A small network was shown many inputs. Here are its activations along a few directions, one row for each input.
In each table, some parts of the input vary, and every possible input appears once, in random order.
Descriptions start from the smaller parts, as in this example, which fits no table here: ring(5) and (point or (values(2) and line(4)) or ring(11)).
Shared parts are said once, and a part with two or three values counts as separate values.

Table:
row 1: [-2.01  2.25 -3.05  3.94 -5.31 -0.43 -5.86 -0.03  1.16 -1.28 -0.37]
row 2: [-1.46  0.17  6.46 -3.74  4.08  0.42  8.33  0.30 -2.26  3.11 -0.70]
row 3: [ 5.95 -2.57 -6.18  1.07 -4.91 -1.55 -6.12  0.89  2.38 -3.24 -1.90]
row 4: [-1.85  2.08  7.26 -3.03 -3.63 -4.26  1.52  6.57 -3.11  2.23 -2.01]
row 5: [ 4.61  0.66 -4.33  6.58 -3.36 -0.73 -5.63  1.71  1.61 -1.10 -1.92]
row 6: [-1.67  0.24 -3.61  3.31  2.59  4.35  0.79 -6.22  2.12 -0.61  0.76]
row 7: [ 6.32 -4.54 -6.61  0.45  2.81  3.21  0.33 -5.13  3.39 -2.59 -0.77]
row 8: [-5.31 -3.41  4.22 -4.92  3.72  2.91  5.82  0.45 -4.61  0.70  3.03]
row 9: [-2.11  4.91  3.25 -2.35 -2.11 -5.47 -3.04  2.69  0.67  1.37  0.83]
row 10: [-5.71 -1.59  4.97 -4.16 -3.93 -1.77 -0.77  6.60 -5.37 -0.16  1.81]
row 11: [ 4.96 -1.23 -4.83  5.88  4.42  4.10  0.85 -4.26  2.57 -0.48 -0.85]
row 12: [-1.73  3.04  2.46 -3.03  5.65 -0.79  3.77 -3.58  1.45  2.05  2.08]
Changing only one part turns row 4 into row 5. The same change can be made to row 2. Which row results?
> row 11
Describe the family of inputs behind these rows.
> values(2) and line(6)
Which other rows does row 10 become when the values(2) part takes its other values? List them by row number.
> row 8

Table:
row 13: [ 3.50 -4.61  1.46 -5.65 -1.02 -2.59  0.82  5.05 -2.60 -0.89 -0.12]
row 14: [ 1.60  0.38 -3.09  2.37 -3.08  0.11 -3.37  0.20 -0.62 -1.53 -0.64]
row 15: [ 1.51 -0.73 -2.13  2.94  4.32  3.03  0.81 -2.49  0.10 -1.33  1.54]
row 16: [-2.03  1.17  1.86 -0.28 -3.16 -2.31 -0.07  2.67 -1.96  1.27  0.94]
row 17: [-2.00  1.66  2.22 -0.43 -2.17 -3.23 -0.51  2.00 -2.42  2.25 -0.06]
row 18: [ 2.68 -1.42 -1.88  2.84  2.67  3.20  3.18 -2.28  1.19  0.18 -2.01]
row 19: [ 2.29  3.28 -2.04  1.75 -0.14 -1.05 -2.92 -0.70  2.35 -0.58 -1.19]
row 20: [ 1.81  2.39 -2.68  2.22 -0.94 -1.25 -2.42 -0.29  2.45  0.26 -1.11]
row 21: [ 0.65 -1.53 -2.83  1.48  3.90  3.10  0.02 -3.28  1.27  0.53  2.01]
row 22: [ 2.35  2.33 -0.43  1.99 -0.01 -1.60 -3.14 -1.31  4.16 -0.54 -0.72]
row 23: [-3.97 -1.77  1.91 -1.61 -3.35  0.06 -1.94  4.32 -1.99 -1.19 -0.91]
row 24: [-3.18 -0.45  1.59 -4.59  1.62 -0.15  4.14 -2.92 -0.21 -0.33  1.01]
row 25: [ 0.57 -2.26 -2.16  2.18 -3.31  0.97 -4.85  0.67 -0.23 -2.30 -0.99]
row 26: [ 1.51  0.90 -2.79  3.00 -2.17 -1.73 -3.01 -0.63  0.19  0.78 -0.84]
row 27: [ 0.26 -1.21 -3.40 -1.10  1.71  1.30  1.71 -5.65  2.37 -1.82  0.22]
row 28: [-1.90  0.04  2.90 -0.52  4.22  1.57  3.23  0.19 -2.52  0.12  2.36]
row 29: [-2.84 -0.09  1.63 -3.75  3.34  1.65  2.49 -1.17 -1.08  1.40  2.46]
row 30: [ 0.63 -0.86 -3.42 -0.24  3.42  3.12  0.06 -3.89  1.57 -0.09  1.67]
row 31: [ 1.86  2.14 -3.16  2.83 -1.74 -1.13 -2.42 -0.08  1.73  0.00 -0.48]
row 32: [-1.28  4.00  2.96 -1.73 -0.13 -2.60 -0.43  1.99 -0.31  0.93 -0.47]
row 33: [ 1.48  0.39 -3.07  3.18 -3.20 -0.90 -2.52 -0.02  0.60 -0.26  0.22]
row 34: [-0.47 -2.56 -3.07  1.85 -3.37  1.50 -4.43  1.67  0.59 -2.69 -1.68]
row 35: [-2.94 -0.30  1.61 -4.40  2.13  0.39  3.40 -2.60 -0.49  0.38  1.68]
row 36: [-1.78  2.89  1.88 -0.74 -1.67 -2.62  0.05  2.68 -0.97  1.58  0.17]
row 37: [ 1.39 -1.87 -2.03  3.90  3.79  2.17  2.29 -2.35  0.65 -0.54 -0.24]
row 38: [-2.91 -1.46  2.81 -1.24 -3.30 -0.49 -2.36  3.29 -2.81 -0.84 -0.21]
row 39: [-2.60 -0.29  2.13 -0.75 -4.36 -0.41 -0.56  3.75 -1.76 -0.44  1.07]
row 40: [ 2.40  2.09 -0.96  2.09 -0.05 -1.73 -3.09 -1.23  3.53 -0.23 -0.92]
row 41: [-0.70 -0.66  3.15 -0.64  2.56  1.79  5.56  0.42 -1.41  1.64 -1.18]
row 42: [ 0.60 -0.74  3.82 -1.55  1.62  2.42  5.64 -0.70 -1.30  2.13 -2.03]
row 43: [ 3.89 -1.50 -1.13  1.85  1.75  3.78  3.29 -3.36  1.24  0.71 -2.91]
row 44: [-2.78 -0.76  2.22 -2.02  3.80  1.65  2.44 -0.58 -1.36  1.99  2.83]
row 45: [ 0.93 -1.08 -2.83  2.72 -4.41  1.01 -3.02  1.06  0.82 -1.98  0.35]
row 46: [-1.96  1.15  1.92 -1.11 -3.04 -1.39 -0.89  2.86 -3.25  0.01  0.07]
row 47: [-1.17  2.79  4.09 -1.42 -0.06 -3.27 -0.61  1.48  0.86  1.30 -0.20]
row 48: [-1.22  3.00  4.58 -1.49 -0.02 -3.12 -0.67  1.39  1.52  0.99  0.02]
row 49: [-1.76  3.12  2.35 -1.29 -0.92 -2.75  0.06  2.42 -0.21  1.79 -0.39]
row 50: [-1.98 -1.10  3.02  0.43  3.68  0.75  4.69  0.32 -1.97  0.89  0.61]
row 51: [ 0.53 -1.07 -3.42 -0.89  2.20  1.85  0.98 -5.34  2.14 -1.13  0.91]
row 52: [ 7.02 -5.39 -3.57 -2.17 -1.09 -1.09 -1.61  2.42  0.13 -2.41 -0.83]
Describe the family of inputs behind these rows.
> values(2) and (point or line(8) or line(11))
Changing only the values(2) part turns row 24 into row 27. The same change can be made to row 49. Which row results?
> row 20
Changing only the values(2) part turns row 45 into row 39. The same change can be made to row 34. Which row results?
> row 23
Which other rows does row 29 become when the values(2) part takes its other values? List them by row number.
> row 30
Which other rows does row 14 become when the values(2) part takes its other values? List them by row number.
> row 46

Table:
row 53: [-4.59  1.96  3.48 -3.57 -2.65 -2.01  0.61 -0.65  0.36  1.67  1.80]
row 54: [ 0.24  1.15  4.72 -3.06 -1.47 -0.01  2.53  3.88 -0.16  0.05 -0.65]
row 55: [ 4.97 -0.23 -1.02  3.42 -0.54 -3.13 -1.19 -1.38  1.72  0.13 -1.74]
row 56: [-1.32 -0.46  1.29 -5.74 -1.12 -2.48  1.75  2.92 -3.89 -0.01  0.22]
row 57: [ 2.36 -2.55 -4.61  4.40 -1.88  1.85 -2.05  0.23 -0.04 -0.71  2.14]
row 58: [ 0.63 -0.40 -4.57  4.79 -2.27  2.37 -1.70 -2.28  0.95 -1.78 -3.55]
row 59: [ 0.88  3.44 -3.41  3.98  1.08 -0.73 -3.47 -1.28  2.04 -2.34  1.01]
row 60: [-2.74 -1.48  2.01 -0.23 -1.73  0.08  1.57  3.83 -3.48  1.57  3.08]
row 61: [ 0.19  0.60 -4.20  1.20 -2.50 -0.32 -2.90 -3.74  4.50 -0.45  0.43]
row 62: [-1.65  2.45  3.94 -2.44  0.54 -0.44 -0.89  2.52 -1.95  4.00 -0.14]
row 63: [ 1.08 -4.04 -2.39  1.38  0.27  1.26 -4.27 -0.34  1.75 -3.19 -0.63]
row 64: [-3.70 -2.81  4.83 -3.25  0.24 -0.51 -0.78  2.89 -2.14 -1.09  0.59]
row 65: [-2.69 -1.06  3.68 -3.58  7.80  3.35  8.78 -3.69 -1.27  2.04  1.84]
row 66: [ 3.36  1.23 -3.28  2.29  0.50  1.27 -4.49 -0.96  1.80  1.85 -1.29]
row 67: [-4.03  1.00  3.12  0.05 -2.46  0.76  1.74  0.71 -3.39  0.49 -2.14]
row 68: [ 3.91 -1.51 -5.14 -1.18 -1.41 -0.63 -1.91 -0.90 -0.77 -2.10 -0.61]
row 69: [-0.52  0.52  4.24 -0.86  0.11 -5.09  2.53  2.97 -0.64  2.31 -1.36]
row 70: [ 2.56 -2.31 -3.36  1.19  7.70  5.19  5.11 -7.54  2.21 -0.02  0.86]
row 71: [ 5.09 -0.06 -2.57  1.69 -1.41  1.69 -1.01  0.61  3.81 -2.20 -1.88]
row 72: [-4.03  4.55  3.24 -0.49  1.21 -2.50  0.04  2.20 -1.42 -0.24  2.03]
Describe the family of inputs behind these rows.
> values(2) and (point or ring(9))
Changing only the values(2) part turns row 72 into row 59. The same change can be made to row 64. Which row results?
> row 63
Which other rows does row 70 become when the values(2) part takes its other values? List them by row number.
> row 65
Which other rows does row 61 become when the values(2) part takes its other values? List them by row number.
> row 53
